A small network was trained on invented records. Each row is its activation on one of them, seen along a few directions.
Here are examples, each followed by its value of one field, Ketom.
Other fields move the rows too, some of them a lot.
Strong random noise was added to every row along 8 fixed directions; ignore it. To show where, here is one row again and again, with new noise each time:
[ 208   -4  118   19  311  -29   56  347  202   49   44 -120 -217  165
  -92 -336  419   91   40   74 -186]
[-149 -204   47 -418   95  228  385   -4 -225  221   25 -101 -550 -310
 -356 -161  729  238  486   19  140]
[ 234  294   64 -137   68 -161 -269  111  270   16 -293  116  293  157
 -142 -443  -91   -4 -321   41  -35]
[-250  123  188 -444  -49  100   82   77   57  -30   59 -757 -499 -142
 -546  155  360 -166  -85 -288  635]
[  66   90 -181 -108  -78  -29 -324 -351 -225  297  181  341   82   70
   59 -144 -202  159  200 -176 -253]
[ 102 -218  -14  210  237  -33  193  228 -229  145  231  365 -169  154
  173   11  174  149  385  152 -537]
[-293  281  -94  156    6 -365  235  399  -13   56 -288  293   23  -42
  434  -12  -85   23   30  246   91]
[ 157  103  177  185  336 -144  -84  391  196  175  129  -89 -224   76
   90 -298  305   75   72   32 -290]
[ -18 -190  -11 -283   50   -1  168 -256 -100  490  132  137 -246 -343
 -178  127  249   59  309   87  -34]
[ 442 -346  237  265  450   27   69  330  -70  158  306  322 -108  219
  -71  -99  271   87  279  190 -851]

[  36 -288  275  329  199  210  156  427 -228 -378  189 -184 -198  143
  -34  109  215   57  204  -25 -380]  k3
[-186  263 -414  282  -25 -112 -184  -18  158    2  263 -315 -247  242
  638 -341  135  298  100 -199  184]  k1
[  97  179  157  -78  -59   65 -528 -185   -9   23  187 -319   14   97
 -232  -57 -177 -104 -189 -396  -27]  k13
[ 429   32 -263  -86   73  107 -286 -319  145  172   23  240  195  237
   43 -606  137  315   54   37 -267]  k7
[ 166   79  449   96  163   85 -274  327 -155 -172   45  -31  -39  124
 -431  -68  -36 -163 -122 -222 -363]  k14
[-266  457 -182 -113 -132 -109 -228 -160  173  133  -89 -290 -164 -159
  285 -417   97  200   -2 -250  464]  k2
[-133  107 -190   41  -19  -51   -2   36   89   34  -40 -116 -111  -65
  300 -272  200  188  111  -10  141]  k4
[ 285  360   31  -88 -145  -65 -682 -221  215 -157   -7  -73  363  342
 -222 -236 -509 -193 -512 -428   68]  k10
[-243  419  214  260   68  -29 -208  609 -265 -337  100 -244 -284  287
   99 -185   38   34   65 -399  -58]  k2
[ -46  412 -547  -23   88 -426   16 -133  781  427  -47 -236 -132   44
  559 -301  187   55 -275  137  539]  k16
[-285  132  197  180 -184   11 -264  -89 -514   23  161  200  118 -188
   83  397 -512 -111  178 -269 -216]  k15
[-115 -395 -174 -393 -153  283  600 -129 -308 -132 -233  208  -49 -116
 -242  124  302  153  291  334  237]  k11
[ 308  103  -87  135   57    2 -370  -15 -174  -90   48  561  318  455
   16 -402 -275  140  -15 -116 -583]  k12
[-130   30 -225 -209  -96 -277  487    3  397  171 -482   65  134 -311
  170  100   87  -84 -189  507  549]  k6
[-171  243  -73  507  -96 -227 -331  114  -23  -88  122 -103   91   37
  704   24 -395   78   70 -134  -25]  k10
[  38   90  362 -271   -1   55    6  147  188 -173 -194 -368   50 -170
 -578   80   42 -263 -408  -67  286]  k4
[  18  201 -174 -254  -93  -45 -175 -302  305  262 -295    5  120 -280
  126 -510  133  174  -88   93  297]  k11
[-344  231  233   63  184 -136   20  139  142  594  146 -373 -567 -744
  241  -19  486   70  348  -75  220]  k10
[ -27    1 -106  212  110 -101  276  349  148 -386 -105  -99   23  520
  127  163  -96 -184 -344   35   77]  k14
[ -66   57  231   32   -6  -79   39   66 -343  148 -184  666  184 -346
  -31   -3 -170   20  109  118 -362]  k5
[ 142 -124 -414  -17  -87  249  -61 -317  -73 -262  293 -106  -12  637
   77  -85  -34  115   53 -305    3]  k7
[-201 -205 -295  345  111  -64  503  325   37 -198  125 -109 -255  274
  526  149  251  131  220  179   73]  k1
[ 115 -249  205 -418   79  195   99 -377  -57  333 -127  168  -11 -442
 -449 -135  264   89  157   25  -98]  k9
[ 206 -141  288 -102  169  117  114  289   88 -190  -60 -146  -88  109
 -513  134  165 -229 -167  -30  -99]  k3
[-200 -114  126  223 -186  -54  -92  -85 -542   75  389  278  -56  -64
   45  797 -563 -262  281 -257 -272]  k15
[  99 -134   95  355  102  322 -308  131 -422 -392  594 -274 -270  473
   16  -64   64  176  277 -460 -462]  k6
[-392  532   -5  374  -40 -197 -273  413 -331  -77  166   65 -234  117
  419 -163 -133  128  158 -374  -85]  k1
[-139  -68   51 -234 -162  -52  174 -178  304   24 -275 -362  161 -382
 -159  360 -107 -237 -283  158  502]  k3
[   3  118   60  -12   71 -111  -21   28  212  167  -23  -44   -3 -131
   32   36   23 -120 -149   56   70]  k5
[ 234 -497  191 -113  -66  288  206 -142 -330  -27   -3  302  217 -166
 -375  267  -66  -36  210  224 -345]  k8
[-302  136 -247   91  -65   10  261  282 -410 -219 -195  408 -176  127
  312 -215  139  244  352  -23  -22]  k6
[ 179 -305  219  -51    7  244 -270 -401 -198  144  466 -144  -30   30
 -365  284 -104 -142   93 -278 -352]  k13
[ 161  293  221 -172  139  229 -510   29  -91  -20  124 -172 -165  123
 -425 -702  283  237   26 -465 -211]  k12
[ 145 -311  361  -73  231 -220  133 -159  246  795  303  -61 -278 -623
 -237  545  172 -304   98  189 -157]  k13
[ 225   89  294  558  224 -312 -454  172  491  138  390 -443  158  155
  275  326 -436 -346 -368  -69 -269]  k12
[-119  446   75  188 -155 -482 -220  259  169  -88 -263  101  392   44
  177  252 -657 -326 -506   47  218]  k16
[  34 -152 -167  161  149   20  414  313 -178  -37   -2  424 -198  243
  150   46  173   31  246  166 -258]  k8
[ 130 -261 -358  170    4  107   65 -199 -276  -19  364  292  -50  417
  299  122  -96  176  325  -39 -378]  k2
[ 239 -642  -34 -478  148  475  509 -359 -108  168   12  112 -233 -220
 -534 -138  730  237  431  231 -119]  k15
[ 176 -186  449   37  249  107   -3  191 -161  176  238   77 -188 -212
 -343   26  223  -22  191  -11 -434]  k11
[  59  303  246 -148   83  -68 -174  121 -162  166 -367  566  211 -256
 -162 -585   23  209   62   46 -310]  k9
[  61 -269 -177 -212  105 -135  411 -210  638  254   38 -519 -257 -161
  -29  343  304 -239 -271  306  499]  k9
[-506   27 -260  398  -69  -12  438  416 -165 -396   -2 -184 -216  177
  707   99  128  163  289   71  211]  k4
[ 283  -19 -136    1  103  -19 -103 -202  112  252  179  219  109  185
  -24   39  -49  -51  -30   44 -261]  k7
[  54  262 -280   22   40 -181 -236 -150   69  315   14  341  -45  137
  228 -301  -69   84   25 -116 -136]  k14
[ 414  210  109  232   29 -123 -407   87  399 -227 -395  214  770  271
  105 -417 -497 -100 -566  140 -268]  k8
[ -87 -558  129   20  126   58  585  -46  -47  214  216  -19 -275 -348
  -28  626  226 -158  270  253   -8]  k5
[ 157   69  100 -200  135  139 -389 -420   20  494  279    7 -256 -306
 -186 -448  337  213  256 -333 -177]  k16

Here are new rows. What is Ketom for each?
[-139  114   87  -34  142 -182   46  -37  384  506  119 -429 -474 -550
  118  -53  445   12   77   38  349]  k16
[-569   13 -326  -73 -234   53  594  228  -13 -439 -277 -471 -319  -48
  332   92  336  111  104  125  814]  k4
[ 322   50  -45 -190 -312  -82 -632 -746  -84  330 -169  672  862 -171
 -116  -75 -826   -9 -151   34 -324]  k12
[-347  143   -3 -291 -192   72  -25 -223 -491  174  152  179 -328 -179
 -214  153  -34  -17  283 -367  119]  k9
[ -92  164 -139  -14 -104 -157 -174 -242  448  218   43 -532    2 -212
  302   10  -68  -14 -116  -50  493]  k10
[  64  192   84  444  366 -432   79  428  407  421   19   91  -91 -189
  601 -129  159   82   56  369 -240]  k2
[ 394  -20  -38  206  276 -350   91  252  612   92  -73   97  119  226
  112  -12  -18 -216 -368  314 -114]  k16
[ 263  134  -57  275  395 -154 -321    1  394  479  503 -173 -313   78
  256 -232  295   67   48  -97 -354]  k16
[  68  -53  398 -239 -112   60 -167 -292   -9  244    8 -183   51 -505
 -472  227  -89 -168  -44  -75  149]  k7
[ 456 -289  434  158   98  249 -401 -106 -157  -86  142  143  414   -5
 -312    4 -292  -61   12  -67 -681]  k10
[-377   94 -600 -175 -412  166  202 -263 -441 -468 -329  350  251  379
  363 -267 -221  354  219  -42  291]  k9
[ 278  -44  -59 -179  144    1 -182 -255  450  272  318 -533 -189  152
 -205   17  212 -122 -269 -112  141]  k13
[ 101  282  334   82   84   22 -619   13  -38  173  149 -205 -113 -128
 -132 -371   16   87   53 -360 -195]  k14
[  12 -307 -273 -128 -176  226  607  165 -193 -772 -491  257  342  464
  -72   -2  -25   91  -95  346  198]  k10
[-209  414  508  453   -9 -192 -372  627  -29 -395 -126 -355  171  -64
   59  188 -406 -281 -403 -131   -6]  k1
[ 268 -776 -347    7   72  237  515 -289  -85   57  473   18 -190  254
   69  435  246  117  455  258 -203]  k10
